Each row below holds a small network's activations on one record, seen along a few directions.
After each row come some of the record's fields: S, H, G, W.
A field that a record lacks is written none.
The largest differences between rows may come from other fields.
(in the rows, 500 means zero)
Random noise pushes rows far along 14 fixed directions. That doesn't count. These rows show it; they differ only by the noise:
417  587  536  470  838  353  636  735  211  537  372  307  499  313  348  454  580  351  456  393  545  516  300  367  534  587  478  328  405  738  293  428  417  467
424  382  632  408  198  443  261  370  702  596  466  557  328  472  494  703  447  459  380  440  610  432  561  495  309  541  513  772  626  517  306  680  620  392
497  481  684  528  307  364  513  561  621  610  368  446  415  577  298  593  231  322  334  421  341  429  361  365  404  533  373  479  308  563  425  192  714  497
598  570  524  457  515  359  462  607  557  574  406  575  548  495  464  561  346  401  475  276  476  368  530  346  541  553  408  706  539  485  384  399  629  260
402  364  656  474  531  422  453  313  361  536  591  598  584  416  375  503  302  361  535  243  557  207  350  337  436  568  471  625  510  423  206  375  608  500
335  502  595  389  377  316  418  404  408  561  428  430  540  457  385  747  395  508  498  276  485  92  574  587  544  458  470  637  571  499  281  512  680  443
590  539  510  460  555  400  567  601  377  637  526  566  490  460  380  352  377  334  382  467  430  468  346  245  469  654  495  504  412  632  303  267  514  494
176  541  497  385  510  398  552  390  462  516  277  460  489  535  406  405  560  384  648  439  669  410  455  563  512  461  518  521  341  445  713  511  415  561
477  694  464  509  482  508  483  673  622  443  370  311  345  612  506  648  642  519  385  640  451  629  523  649  493  489  483  370  438  654  619  430  503  497
713  537  601  419  677  374  496  408  475  388  564  658  719  476  402  387  371  458  560  173  490  319  455  363  523  574  547  600  707  479  409  363  635  312
375  555  362  648  475  728  309  490  270  756  746  354  579  594  836  559  623  445  685  568  714  535  485  545  655  465  546  878  672  142  459  632  365  434
244  397  439  707  791  577  556  399  485  344  341  554  386  293  425  867  565  534  464  258  818  150  787  668  379  520  415  543  605  457  227  615  552  423
370  411  599  511  343  544  380  424  418  640  620  577  516  530  585  462  380  469  608  482  490  397  420  402  548  466  469  617  458  270  477  498  538  520
261  315  690  656  455  633  478  482  571  492  385  544  381  447  573  467  541  585  663  541  587  601  577  526  465  371  436  286  403  208  799  679  507  522
374  494  321  695  414  636  762  711  522  566  441  699  392  459  622  552  388  718  502  665  386  421  664  566  718  264  438  452  264  355  740  689  449  647
329  693  496  555  710  538  284  540  411  423  386  384  582  628  620  606  649  490  719  349  637  375  678  657  645  520  406  533  651  262  624  361  547  228

643  544  525  351  626  370  604  539  492  501  460  280  523  438  501  397  673  408  551  538  494  604  383  309  434  549  452  208  285  616  491  384  433  541 -> S is s1, H is h1, G is g3, W is w4
492  368  672  679  558  555  461  579  355  595  478  544  508  394  528  328  429  432  506  517  514  650  383  344  486  519  526  398  470  424  475  486  539  452 -> S is none, H is none, G is none, W is w7
530  425  398  790  636  786  529  575  481  473  673  625  523  432  697  579  489  627  546  513  587  548  598  546  597  411  481  593  647  275  472  658  424  470 -> S is s1, H is h2, G is g1, W is w1
506  473  793  785  501  682  544  342  406  491  641  277  574  721  388  384  456  404  568  435  428  533  236  527  426  467  512  192  517  246  666  119  603  735 -> S is s2, H is h2, G is g2, W is w6
540  513  491  669  530  577  450  557  646  446  511  580  520  586  562  692  301  483  490  328  499  416  531  519  540  472  359  725  554  365  442  407  621  343 -> S is s2, H is h2, G is g2, W is w2
589  565  476  405  170  380  442  428  579  665  481  438  580  609  480  566  408  486  455  461  438  460  555  556  505  431  610  874  620  526  539  624  607  446 -> S is s2, H is h1, G is g3, W is w7
507  508  192  432  402  576  662  372  172  808  756  455  632  451  637  344  669  586  616  671  582  405  565  549  630  420  757  709  603  402  496  826  256  759 -> S is s1, H is h2, G is g2, W is w7
670  451  573  414  477  444  540  580  450  694  530  225  543  338  582  520  713  558  590  444  525  654  551  442  519  420  571  466  690  438  514  868  448  443 -> S is s1, H is h2, G is g2, W is w1
688  488  577  470  652  528  522  501  491  351  672  458  580  436  530  560  539  559  548  383  365  470  373  386  460  476  459  359  495  552  346  522  534  550 -> S is s1, H is h2, G is g2, W is w7
794  410  617  418  418  466  486  422  572  706  622  222  653  531  609  396  645  455  716  448  453  710  488  312  391  519  484  395  555  230  663  541  517  446 -> S is s1, H is h2, G is g2, W is w2
518  744  414  287  422  432  337  789  482  459  566  735  456  628  619  375  367  578  483  635  187  483  383  404  764  502  385  502  360  638  517  333  464  438 -> S is s1, H is h2, G is g1, W is w5
446  617  511  447  669  458  507  508  418  419  502  354  580  581  495  388  511  306  598  454  540  582  167  447  559  517  461  477  365  530  551  272  417  553 -> S is none, H is none, G is none, W is w5
520  594  565  545  681  431  571  664  445  474  240  490  452  543  289  270  508  394  432  536  461  672  542  478  484  644  510  194  486  616  726  216  522  385 -> S is s2, H is h2, G is g1, W is w7
367  449  621  440  345  488  360  464  338  572  463  473  413  459  480  399  641  644  521  709  398  561  645  580  460  527  588  211  534  523  580  594  530  545 -> S is s2, H is h2, G is g1, W is w7
694  531  540  369  634  366  420  465  468  423  642  637  756  562  469  407  276  383  594  232  448  389  321  329  605  594  433  714  587  422  400  254  584  328 -> S is none, H is none, G is none, W is w6
631  485  372  510  496  542  555  591  812  417  465  483  308  399  719  834  634  611  480  526  502  406  727  447  424  474  283  360  320  479  367  593  518  504 -> S is none, H is none, G is none, W is w2
771  541  446  563  558  466  608  500  392  639  641  397  651  531  413  379  414  364  390  481  441  594  396  367  435  632  594  617  586  572  395  297  524  485 -> S is s2, H is h1, G is g3, W is w2
497  532  546  419  389  390  385  627  541  618  387  380  489  565  541  510  462  380  485  539  520  667  441  483  572  513  449  613  491  516  562  484  511  370 -> S is none, H is none, G is none, W is w6
511  589  428  320  640  385  709  415  389  391  550  570  623  451  415  334  497  504  595  375  461  329  337  454  593  452  567  461  423  606  520  515  412  665 -> S is s2, H is h2, G is g2, W is w5
561  473  425  266  526  314  618  623  476  599  358  677  352  282  442  284  674  600  474  578  478  515  714  342  468  599  549  301  447  664  508  741  394  462 -> S is s2, H is h2, G is g2, W is w4
597  340  615  460  443  527  552  385  518  526  657  447  547  449  519  428  525  465  585  540  413  589  357  288  354  500  466  337  338  416  473  458  489  640 -> S is s1, H is h2, G is g1, W is w3
422  535  473  297  473  356  343  532  333  567  474  425  528  431  574  585  628  582  567  503  522  368  661  594  631  528  502  535  640  522  394  649  497  390 -> S is none, H is none, G is none, W is w6
436  469  369  539  492  517  657  705  507  579  465  640  437  465  576  523  339  556  567  533  372  421  562  380  652  443  297  457  212  367  554  472  447  538 -> S is s2, H is h2, G is g1, W is w2
607  478  626  350  741  546  374  442  484  243  708  463  558  428  571  376  677  493  615  475  506  742  220  372  402  548  522  374  559  597  450  579  383  499 -> S is s1, H is h2, G is g3, W is w5
623  456  579  632  493  559  511  589  405  626  588  405  589  431  601  545  526  614  575  415  522  533  585  533  613  396  577  554  768  303  547  726  553  387 -> S is s2, H is h2, G is g2, W is w3
656  520  317  610  611  610  731  655  506  511  618  380  439  400  613  703  622  565  437  581  455  531  517  443  490  458  433  411  374  572  310  567  414  632 -> S is s2, H is h2, G is g1, W is w3
414  504  565  566  602  565  372  638  509  434  438  540  522  503  716  508  497  544  733  441  481  524  524  446  678  406  296  436  418  227  663  492  526  339 -> S is none, H is none, G is none, W is w5
583  661  299  337  722  412  700  586  533  364  468  587  626  390  625  552  621  607  655  313  491  318  527  420  648  384  452  590  383  574  450  704  402  470 -> S is s2, H is h2, G is g2, W is w3
892  501  411  699  577  581  631  686  578  636  593  578  551  502  611  441  374  425  450  510  332  596  526  165  471  596  367  449  322  379  436  222  584  434 -> S is none, H is none, G is none, W is w7
290  554  618  417  538  406  362  496  427  526  278  342  449  474  466  506  693  434  579  369  697  535  528  574  472  524  518  512  628  501  521  642  434  370 -> S is s2, H is h2, G is g3, W is w6
533  593  637  454  508  462  339  540  441  519  555  362  563  549  518  533  509  463  519  416  384  493  408  451  533  536  465  502  554  512  383  392  594  411 -> S is s2, H is h2, G is g2, W is w1
379  445  597  671  579  579  526  453  375  485  517  510  664  513  585  438  381  462  692  393  489  459  390  420  603  370  434  505  347  246  580  453  545  508 -> S is s2, H is h2, G is g3, W is w7
437  670  429  352  435  327  546  412  404  538  434  170  535  614  472  624  585  396  493  533  559  260  412  646  597  477  523  420  364  626  399  246  529  635 -> S is none, H is none, G is none, W is w4
349  665  416  454  476  545  337  312  554  454  449  489  454  719  578  470  626  349  519  494  758  459  443  639  481  564  589  717  574  474  539  368  399  514 -> S is none, H is none, G is none, W is w6

Here are new rows. What are their fields?
517  381  546  492  641  611  491  368  599  258  643  514  504  447  570  570  574  534  551  483  616  568  389  531  424  499  481  400  484  493  453  556  432  613 -> S is none, H is none, G is none, W is w6
445  628  510  550  715  664  236  586  565  295  523  528  320  619  609  560  661  503  496  552  596  548  549  561  477  677  374  358  580  486  452  274  467  355 -> S is s2, H is h2, G is g2, W is w4
730  499  314  653  496  649  619  590  549  606  574  437  391  474  589  607  644  605  362  731  428  600  775  504  413  554  508  321  509  492  500  497  488  550 -> S is s1, H is h2, G is g1, W is w7
643  420  619  461  193  471  347  672  544  768  500  226  289  399  739  600  776  632  426  803  453  756  647  479  467  462  552  270  511  548  444  787  521  454 -> S is none, H is none, G is none, W is w4
514  574  509  408  150  404  477  321  557  647  446  316  568  747  370  477  442  411  481  598  393  506  498  635  458  473  608  568  485  478  732  330  597  600 -> S is s1, H is h2, G is g1, W is w7
343  439  345  594  239  666  515  409  638  535  597  705  291  586  572  584  340  487  339  724  555  438  494  583  477  485  504  687  378  481  459  489  428  699 -> S is s2, H is h2, G is g1, W is w2
345  526  696  612  404  499  346  586  470  545  354  522  414  525  394  464  401  486  360  507  492  578  475  617  523  501  574  537  661  590  510  500  614  386 -> S is s2, H is h2, G is g2, W is w1
286  435  519  675  436  498  611  459  540  507  294  372  397  447  341  841  415  487  362  405  547  309  585  690  409  381  452  567  435  571  399  602  628  579 -> S is s2, H is h2, G is g2, W is w7
449  547  480  490  450  646  311  392  451  476  736  511  517  574  735  551  622  607  618  571  479  427  496  543  534  490  517  570  583  385  421  586  460  541 -> S is s2, H is h2, G is g2, W is w2
386  512  418  515  551  475  685  496  456  420  377  507  351  437  280  512  538  517  311  649  426  405  556  562  354  549  528  210  269  790  436  370  469  757 -> S is s1, H is h1, G is g3, W is w7
515  428  620  555  558  559  670  241  511  288  617  216  675  582  401  646  606  625  657  406  458  370  495  772  485  327  532  185  555  345  720  476  565  771 -> S is s1, H is h2, G is g2, W is w6
523  338  530  598  587  499  530  475  357  597  583  456  503  387  333  584  376  395  348  429  593  469  486  478  406  638  499  548  666  515  242  428  523  480 -> S is s1, H is h2, G is g1, W is w6
639  571  380  487  576  489  514  507  614  488  491  480  560  581  447  559  481  392  445  432  582  555  546  502  455  605  475  651  576  511  511  346  481  394 -> S is s1, H is h2, G is g1, W is w6
420  621  519  296  318  350  390  377  585  468  461  368  538  728  397  515  491  406  538  521  405  439  407  600  503  526  480  508  379  532  610  263  559  540 -> S is s2, H is h2, G is g1, W is w4
128  419  600  399  532  313  561  466  360  549  274  504  496  397  299  474  335  356  552  319  581  320  348  484  538  476  439  560  321  545  465  523  483  516 -> S is s2, H is h2, G is g2, W is w2
819  575  551  476  591  435  553  581  624  481  452  455  612  520  448  379  519  471  494  391  435  699  523  407  494  541  544  457  651  522  624  446  547  333 -> S is s1, H is h2, G is g1, W is w1
445  322  723  430  485  642  472  112  501  197  832  603  557  507  437  328  511  602  609  542  413  466  235  507  345  477  612  214  439  470  514  446  470  877 -> S is s2, H is h1, G is g3, W is w1
